A small network was trained on made-up records. Each row is its average activation on records with the value named, seen along a few directions.
Related values have similar rows: they may be neighbours, one step apart, or belong to one group.
(in the rows, 500 means zero)
Random noise pushes rows far along 10 fixed directions. That doesn't count. These rows show it; they differ only by the noise:
[474 372 390 651 594 386 640 566 666 668 454 499 304 370 664 443 685 318
 401 554]
[514 603 566 571 507 307 619 387 657 464 636 640 548 591 374 568 501 410
 590 590]
[567 204 302 690 717 133 656 456 476 304 613 628 520 538 568 448 804 492
 474 731]
[529 570 719 473 313 614 321 441 406 394 371 346 468 554 428 723 591 620
 491 418]
[540 599 642 534 447 546 527 288 663 516 477 583 544 533 276 582 392 426
 559 532]
[364 457 377 630 544 229 592 629 569 632 636 594 479 486 597 283 551 485
 569 541]
[457 572 554 443 347 492 456 456 361 257 617 455 481 645 528 673 719 648
 486 551]
[575 497 429 213 516 527 448 545 682 823 621 614 424 376 576 206 826 799
 632 571]
[402 439 403 516 526 238 493 505 352 412 581 493 671 576 500 433 434 750
 532 685]
[529 611 513 594 617 513 567 550 542 519 460 441 560 398 552 596 576 674
 602 561]
[548 435 486 510 412 452 470 505 496 428 538 508 357 564 534 576 705 345
 445 384]
[621 351 377 564 637 469 485 460 510 562 353 493 574 414 425 469 354 445
 492 451]


G, 11 values:
g6: [550 780 507 259 506 959 597 394 608 459 556 541 467 494 428 647 354 518
 514 465]
g1: [525 844 653 389 541 649 689 452 612 453 691 555 515 495 596 641 768 705
 509 752]
g10: [548 427 406 146 431 356 462 502 573 626 693 546 396 542 593 429 612 473
 334 534]
g9: [618 197 512 570 693 461 516 429 498 449 440 513 539 439 424 443 545 307
 442 518]
g2: [359 345 454 534 345 521 493 469 519 381 650 743 416 688 496 255 587 217
 489 453]
g5: [626 352 668 533 543 449 333 489 513 553 170 345 523 366 451 594 626 661
 481 658]
g8: [465 676 806 530 373 446 514 451 631 702 394 514 512 573 280 499 114 149
 482 365]
g7: [395 445 499 506 343 608 442 422 453 492 425 434 394 527 514 508 513 428
 374 491]
g3: [657 305 440 583 676 296 444 692 567 718 380 488 472 373 605 303 508 361
 482 271]
g11: [415 525 499 486 547 487 659 391 570 498 632 632 391 503 516 502 376 357
 496 657]
g4: [494 566 352 540 526 873 606 606 437 413 421 412 387 441 625 609 346 311
 395 403]
The values of G form a line.
Q: Fewest steps between g8 and g2?
A: 6
Q: Name the neighbours of g6, in listed order.
A: g11, g4
Q: Name the neighbours of g3, in listed order.
A: g1, g10

N, 11 values:
n10: [490 615 595 469 452 563 539 455 407 424 501 447 598 667 304 667  37 279
 463 434]
n5: [492 637 625 466 471 596 554 562 649 588 640 589 317 459 489 407 643 386
 606 427]
n6: [651 769 312 301 609 545 566 694 480 506 676 412 429 423 745 859 689 465
 487 330]
n7: [706 151 633 566 573 657 338 249 370 333 310 644 661 453 254 328 604 623
 584 508]
n8: [774 263 617 482 607 540 305 448 544 520 245 400 465 342 490 612 951 659
 576 419]
n4: [384 586 485 598 531 456 514 720 440 467 442 376 495 483 654 522 231 465
 482 460]
n11: [479 306 653 979 578 399 491 344 437 377 264 449 550 512 429 511 486 445
 508 510]
n3: [299 559 658 849 447 307 547 547 554 555 343 368 550 463 514 635 397 624
 597 638]
n2: [438 577 520 712 460 645 531 469 723 625 235 475 359 434 402 566 279 172
 456 410]
n9: [553 506 569 633 588 310 561 619 403 385 424 385 512 542 556 762 583 494
 378 460]
n1: [342 725 267 852 587 610 745 662 351 201 639 452 673 486 629 605 193 224
 460 338]
The values of N form a line.
Q: Going along N from n4 by way of its neighbour n5, in what order are n10, n7, n11, n9 met?
A: n10, n7, n9, n11
Q: Name the neighbours of n8, in listed order.
A: n6, n3
